Each row below holds a small network's activations on one input, seen along a few directions.
In each table, some parts of the input vary, and every possible input appears once, in random order.
Descriptions start from the smaller parts, as in this example, which fits no table here: values(2) and (point or line(9) or (line(4) and ring(5))).
Shared parts are said once, and a part with two or three values counts as separate values.
In the rows, 128 means zero.

Other details of the inputs shift rows strongly along two fixed directions, in all tables alike. That doesn't count.

Rows:
r1: [138 135 107 119 129 138 112 130 103 124 144 127 129 117 136]
r2: [131 149 118 130 141 132 118 131 103 134 138 136 125 123 139]
r3: [113 124 143 130 120 113 153 128 146 137 110 120 115 129 111]
r4: [116 105 135 130 108 123 138 138 154 126 124 110 135 133 114]
r5: [137 138 132 132 132 140 103 128 100 116 123 135 127 131 128]
r6: [115 107 136 127 112 122 140 138 153 125 119 113 128 132 112]
r7: [106 120 143 149 116 114 152 134 145 136 113 120 134 143 129]
r8: [182 117 155 104 197 122 118  31 228 114 142 206 146 142 168]
r9: [114 113 129 118 122 113 147 140 153 127 120 116 114 125 112]
r10: [136 139 126 124 136 142 105 131 103 117 129 133 124 126 125]
r11: [135 140 108 125 136 137 121 133  98 131 139 128 129 120 147]
r12: [137 135 110 113 135 137 109 129 105 121 135 131 118 111 129]
r13: [117 106 131 125 107 123 140 139 155 127 127 111 131 131 113]
r14: [113 124 138 127 125 107 155 129 146 139 112 119 111 123 111]
r15: [113 112 134 139 114 122 152 140 149 134 124 112 140 141 129]
r16: [139 135 116 116 134 139 104 133 108 121 139 132 120 117 124]
r17: [132 151 116 127 142 128 124 123  99 133 128 137 117 113 137]
r18: [138 133 130 133 126 144  99 129 102 118 128 133 133 130 128]
r19: [138 132 109 116 131 138 108 129 105 122 140 128 125 113 131]
r20: [130 148 126 138 137 138 114 129 101 131 133 136 133 131 139]
r21: [179 127 151 107 200 113 125  28 238 124 156 211 146 134 180]
r22: [136 139 128 144 128 144 111 131  98 127 132 132 144 138 145]
r23: [139 135 121 120 129 145 102 132 107 120 137 132 126 122 124]
r24: [138 137 119 129 124 145 110 134 104 126 146 129 140 129 136]
r25: [135 140 112 113 141 133 113 129 102 121 130 133 114 113 129]
r26: [139 140 133 134 136 138 110 123  95 122 114 138 123 132 125]
r27: [140 135 127 138 120 145 101 129 102 121 137 129 145 135 134]
r28: [117 104 140 137 105 122 137 135 151 125 118 112 138 138 117]
r29: [137 141 120 132 130 145 114 135 102 129 141 130 137 130 142]
r30: [111 123 132 124 126 105 160 125 144 139 108 119 109 118 116]
r31: [116 116 131 119 126 111 154 134 148 133 110 119 110 126 110]
r32: [138 135 128 141 122 145 106 130  99 124 137 131 147 136 139]
r33: [115 109 125 128 112 117 151 142 152 133 135 112 133 131 124]
r34: [108 123 146 149 116 113 152 129 144 135 108 122 129 139 122]
r35: [137 135 107 122 131 137 117 132 100 127 145 128 132 118 141]
r36: [114 109 134 136 108 123 147 139 151 130 129 111 143 139 124]
r37: [109 126 138 136 119 113 155 133 148 137 116 120 122 131 118]
r38: [112 121 151 144 118 112 150 124 142 135 102 121 122 137 114]
r39: [114 116 125 116 128 108 158 130 145 133 106 119 109 121 115]
r40: [131 149 124 133 136 137 116 130 103 132 136 137 130 128 139]
r41: [140 143 125 120 139 139 113 126 101 125 122 137 116 124 122]
r42: [109 124 141 141 119 114 154 132 147 136 114 120 126 134 119]
r43: [137 140 123 119 135 141 107 132 106 119 132 134 120 124 124]
r44: [114 113 126 131 118 117 155 143 150 137 129 112 130 132 130]
r45: [136 149 135 133 139 136 113 120  97 129 122 137 121 124 124]
r46: [117 109 125 124 110 118 146 141 154 131 134 110 130 129 118]
r47: [129 148 112 127 142 129 123 127  99 134 133 135 123 118 145]
r48: [140 136 119 126 122 146 105 133 106 123 145 127 137 127 130]
r49: [117 106 126 122 112 117 142 140 155 128 130 111 126 125 114]
r50: [116 108 133 133 106 123 142 138 153 128 128 109 140 137 118]
Description of these inputs: line(5) and ring(10).
The inputs of r2 and r47 match in every part but the line(5) part. If r49 is changed in the same way as r2 into r47, which row does it become?
> r19

Rows:
r51: [127 125 136 133 127 124 138 123 130 130 115 125 129 133 124]
r52: [118 132 137 135 128 122 133 129 136 132 126 128 124 128 125]
r53: [120 125 135 135 130 122 132 128 133 125 115 128 125 131 127]
r54: [127 122 123 121 131 121 139 133 135 131 127 125 120 124 128]
r55: [153 139 119 116 155 139 102 113 109 122 137 150 125 122 143]
r56: [126 126 125 123 131 121 136 134 138 134 131 124 121 124 123]
r57: [125 120 128 123 125 123 132 122 134 123 118 125 122 121 119]
r58: [127 128 139 134 124 125 136 123 132 133 118 127 127 133 121]
r59: [125 131 138 134 124 124 139 124 133 136 126 126 127 131 123]
r60: [123 121 126 129 121 132 132 135 141 131 137 120 137 131 130]
r61: [125 124 132 124 122 123 129 123 136 127 121 126 121 122 116]
r62: [118 127 129 133 130 120 138 130 134 132 123 127 125 127 136]
r63: [126 115 126 132 118 124 131 130 134 125 129 122 138 134 133]
r64: [123 128 133 126 127 126 133 131 137 126 122 130 123 134 119]
r65: [125 124 132 131 128 122 141 123 128 133 117 125 129 132 130]
r66: [122 128 123 124 130 123 142 133 135 129 126 128 124 130 131]
r67: [128 122 133 123 128 124 130 131 137 129 123 127 119 128 116]
r68: [153 136 125 124 144 152  94 116 112 115 140 144 141 131 144]
r69: [104 161 103 139  92 149 106 205   5 135 120  78  99 110  88]
r70: [120 132 125 125 130 123 140 133 137 132 130 128 125 130 126]
r71: [124 131 131 134 127 123 142 125 132 139 126 125 129 129 128]
r72: [120 128 139 136 127 123 130 129 136 129 118 130 124 131 124]
r73: [124 122 133 128 119 134 129 135 141 128 136 121 136 132 125]
r74: [121 124 126 123 131 123 139 131 133 126 121 128 125 132 128]
r75: [123 125 130 125 130 125 136 131 134 123 119 129 124 134 122]
r76: [123 128 123 123 125 120 135 124 137 132 129 123 123 118 123]
r77: [121 132 132 126 128 125 137 132 137 128 130 128 123 132 121]
r78: [126 122 133 134 115 125 129 132 138 128 138 123 138 132 124]
r79: [145 145 125 127 154 138 102 109 108 122 133 152 131 125 151]
r80: [125 121 125 134 118 124 132 132 138 131 139 123 139 131 130]
r81: [150 140 118 116 148 138 102 105 107 120 135 148 127 115 142]
r82: [126 118 123 133 117 124 134 131 135 128 135 122 137 132 135]
r83: [128 115 131 134 117 126 128 130 135 121 127 122 138 136 126]
r84: [128 118 130 123 131 124 133 131 135 125 120 125 120 128 120]
r85: [126 127 129 132 127 122 144 125 130 137 122 125 129 129 133]
r86: [124 123 122 122 124 120 138 124 134 129 125 124 122 118 128]
r87: [117 131 130 135 130 120 136 131 136 135 127 128 126 126 130]
r88: [153 140 128 124 141 153  90 116 114 119 144 148 141 130 141]
r89: [125 115 126 127 122 132 131 133 137 125 127 120 137 134 133]
r90: [124 118 124 127 121 132 134 135 138 128 133 120 136 132 135]
r91: [151 148 124 118 146 139  98 104 112 123 144 149 127 115 136]
r92: [154 140 128 129 137 145  91 113 111 118 145 149 142 130 140]
What is each input in this table made of?
> ring(6) and (values(2) or line(5))
The inputs of r70 and r75 match in every part but the ring(6) part. If r56 is changed in the same way as r70 into r75, which row does it become?
> r84
Which other rows agree with r73 in the ring(6) part? List them by row number.
> r52, r59, r69, r77, r78, r91
Which other rows does r60 become when the values(2) part takes its other values? List them by row number.
> r80
Which other rows does r89 become when the values(2) part takes its other values? List them by row number.
> r63
Which other rows does r58 become when the line(5) part takes its other values? List them by row number.
> r61, r64, r67, r72

Rows:
r93: [128 123 127 125 130 128 129 132 128 126 123 125 126 129 127]
r94: [127 124 127 126 129 127 132 132 129 128 124 126 126 129 129]
r95: [123 126 124 125 129 123 134 130 130 129 126 127 123 124 129]
r96: [128 126 125 124 127 126 132 127 125 129 124 126 123 123 127]
r97: [155 134 130 124 146 139 102 100 133 119 143 154 141 129 146]
r98: [120 131 137 134 131 119 137 125 134 132 117 131 121 129 124]
r99: [155 134 128 118 154 138 105 103 133 118 140 156 134 130 144]
r100: [125 127 127 128 128 125 134 133 133 131 130 126 128 130 129]
r101: [123 127 124 126 129 122 135 130 131 129 128 126 124 125 129]
r102: [124 125 129 125 125 124 129 130 135 126 126 126 124 126 122]
r103: [125 124 131 128 123 130 128 132 133 125 127 125 131 133 124]
r104: [125 126 126 127 129 125 135 132 131 130 129 126 127 130 130]
r105: [123 128 139 140 125 122 135 123 132 132 118 128 131 134 128]
r106: [128 126 128 124 123 126 130 128 130 128 126 125 125 125 120]
r107: [127 122 129 128 125 130 128 131 131 123 125 125 130 132 125]
r108: [124 126 130 126 124 125 129 131 135 128 128 126 124 126 121]
r109: [127 127 124 125 127 125 134 127 126 130 126 126 124 123 128]
r110: [128 120 130 131 121 127 127 128 130 124 126 124 133 130 126]
r111: [145 159 112 128 134 156  84 144  54 121 138 132 123 120 128]
r112: [124 127 127 130 126 128 134 132 132 130 130 125 132 132 130]
r113: [125 124 128 133 122 125 133 129 132 131 130 124 134 130 131]
r114: [127 127 130 125 123 127 129 128 131 129 128 125 124 125 120]
r115: [126 122 132 132 118 128 127 129 133 128 129 124 133 131 124]
r116: [151 137 125 118 155 135 108 100 132 121 139 156 130 123 149]
r117: [124 132 137 133 129 121 138 122 129 134 117 129 122 128 122]
r118: [126 123 128 127 127 131 128 131 128 125 123 125 130 131 128]
r119: [123 130 139 135 131 122 137 128 133 132 117 130 124 135 125]
r120: [126 124 127 124 127 125 129 129 132 124 124 126 124 126 122]
r121: [124 127 132 130 123 130 130 133 134 129 131 124 132 131 125]
r122: [126 129 127 127 125 125 134 129 131 133 130 124 126 124 123]
r123: [126 129 129 126 124 126 131 129 131 132 131 124 125 124 121]
r124: [126 125 126 126 129 126 134 132 130 129 126 127 126 130 131]
r125: [125 124 127 132 123 124 133 128 130 130 129 124 133 130 133]
r126: [122 128 125 127 128 123 134 131 133 131 129 126 125 125 127]
r127: [124 125 126 128 127 128 134 131 130 128 126 126 130 131 132]
r128: [153 140 128 121 154 138 108 105 134 125 147 156 136 129 147]
r129: [124 125 132 129 122 130 128 132 134 127 129 125 131 133 123]
r130: [126 129 125 126 126 124 135 129 129 132 129 125 126 124 126]
r131: [123 127 129 131 124 129 133 133 134 130 131 125 132 132 128]
r132: [123 128 130 127 126 125 131 132 135 130 131 125 124 125 123]
r133: [125 124 127 128 126 129 131 131 129 127 124 126 130 131 130]
r134: [124 126 126 129 127 127 134 131 131 128 129 126 131 131 132]
r135: [150 141 126 120 154 135 107 102 135 125 146 156 133 124 146]
r136: [123 156 110 136 110 153  97 173  37 128 128 106 115 119 110]
r137: [129 125 126 124 128 127 129 126 125 128 122 124 123 123 124]
r138: [125 125 126 124 130 126 129 129 129 126 122 125 123 124 126]
r139: [126 122 127 132 123 125 133 128 130 129 127 124 133 129 133]
r140: [125 127 131 128 126 128 131 134 134 130 131 125 127 130 124]
r141: [124 124 129 134 121 126 132 130 134 132 131 123 134 130 128]
r142: [126 128 124 125 127 124 135 127 127 131 128 125 125 124 128]
r143: [125 124 132 134 120 127 130 130 134 130 132 122 134 130 126]
r144: [129 124 127 124 126 126 129 127 127 126 124 125 124 125 121]
r145: [126 122 128 131 123 127 131 128 129 128 125 124 132 129 132]
r146: [127 121 128 131 124 128 128 128 127 127 124 123 132 129 129]
r147: [122 131 139 137 128 125 136 126 132 130 117 130 128 136 127]
The inputs of r134 and r104 match in every part but one. If r103 is changed in the same way as r134 into r104, which row does it become?
> r111
The inputs of r141 and r135 match in every part but one. If r139 is changed in the same way as r141 into r135, which row does it become?
> r95
What is each input in this table made of?
> line(5) and (point or ring(10))
